Here are a small network's activations along a few directions, averaged over the inputs that share one value of a field.
Values that are neighbours, or in one group, have similar rows; names and order tell nothing.
Random noise pushes rows far along 3 fixed directions. That doesn't count. These rows show it; they differ only by the noise:
[ -83 -111  164 -475 -422  -77  -29  170  119 -201 -214  181  139   43
   18]
[ -73   30 -128  162  -74  147  -30   52  -54   64  112  229  -16  -26
  256]
[ 157  170  -95  247   -4   -5  -57  -59  -17  -87  -86 -284   34 -116
 -106]
[  31   76  -83  322 -126   68 -198  -78  -93   -1   70   44  -28  -79
  263]
[ -89  -13  -48 -204 -127   81  126  181   64  -32  -49  191   74   17
   15]


Field F:
f8: [ -43  -99  100 -298  262  -61  228   84   70  100  -23   23   -2  123
 -226]
f2: [ -29 -276  310 -613 -104 -247  -10   60  -39  -60 -174  -38  115  108
  -85]
f4: [ -36   63 -153  171  -12  133   44   78  -63   65   76  146   -7  -78
  116]
f5: [  14   21   86 -485  212 -201  427   77  264 -104 -291 -374   71   80
 -776]
f7: [  60   -8  -14  199  259  -47  -19 -198   18  111  142 -151  -72    6
  -54]
f6: [ -20  -36   53 -210  161  153  138  278 -119   98   28  221    2   62
   89]
f9: [ -16   41  -50   93  -56  -74   55  -90  102  -42  -67 -129    2  -82
 -148]
f1: [ -38  -24   87   87 -186  -99 -208 -306   58  -91   51  -18  -44   77
   47]
f3: [ 78  26 -33  -4  84  88 -15 135   8 -42  31 -48 -32  -2  -7]
The values of F form a line.
Which values are neighbours of f6? Give them in the order they are listed.
> f3
Which values are neighbours of f8? Give them in the order they are listed.
> f2, f7

Field Z:
z7: [ 100  -89   66   59  222 -207  188 -281  -80   74  -23 -168  107   38
 -284]
z12: [-186 -185  185 -333  271  -44  387   15  212  282  -34  233   23  109
 -309]
z10: [ 155  246 -330  118  121    5  420   -5  141 -102 -272 -400  143 -259
 -598]
z11: [  58  240 -137  223 -420 -177 -293  -75    9 -369 -165 -336 -124  -49
  -73]
z3: [ 135   69   99  170  193   90 -421   41 -137   93  111   78 -108   12
  312]
z4: [ 210  170 -109   94   71   19  449  213  251  -62 -258 -232  138 -179
 -524]
z2: [-546 -247   83 -768  -84   -8  222   83  123  -13   92  401 -156  368
  -56]
z5: [ 303  -71  142  288 -170  -82 -575 -183 -439   96  -25  -21  -10  -93
  576]
z8: [  -7  131 -233  269  407  239   71  383 -211  169  333   22  -10 -114
  270]
z1: [  88  139   70   15  176 -180  -84 -380  236  -48   11 -458  -47   61
 -299]
z9: [ 148  -40 -160   43  319  280  340  190 -234   64   34 -138  174  -51
  -99]
z6: [-297  -94   22 -468 -395  141  164  313  378 -167  -38  422   15  125
   -9]
The values of Z form 3 separate groups.
List the group mates of z6, in the order listed.
> z10, z11, z4
List the group mates of z9, in the order listed.
> z3, z5, z8
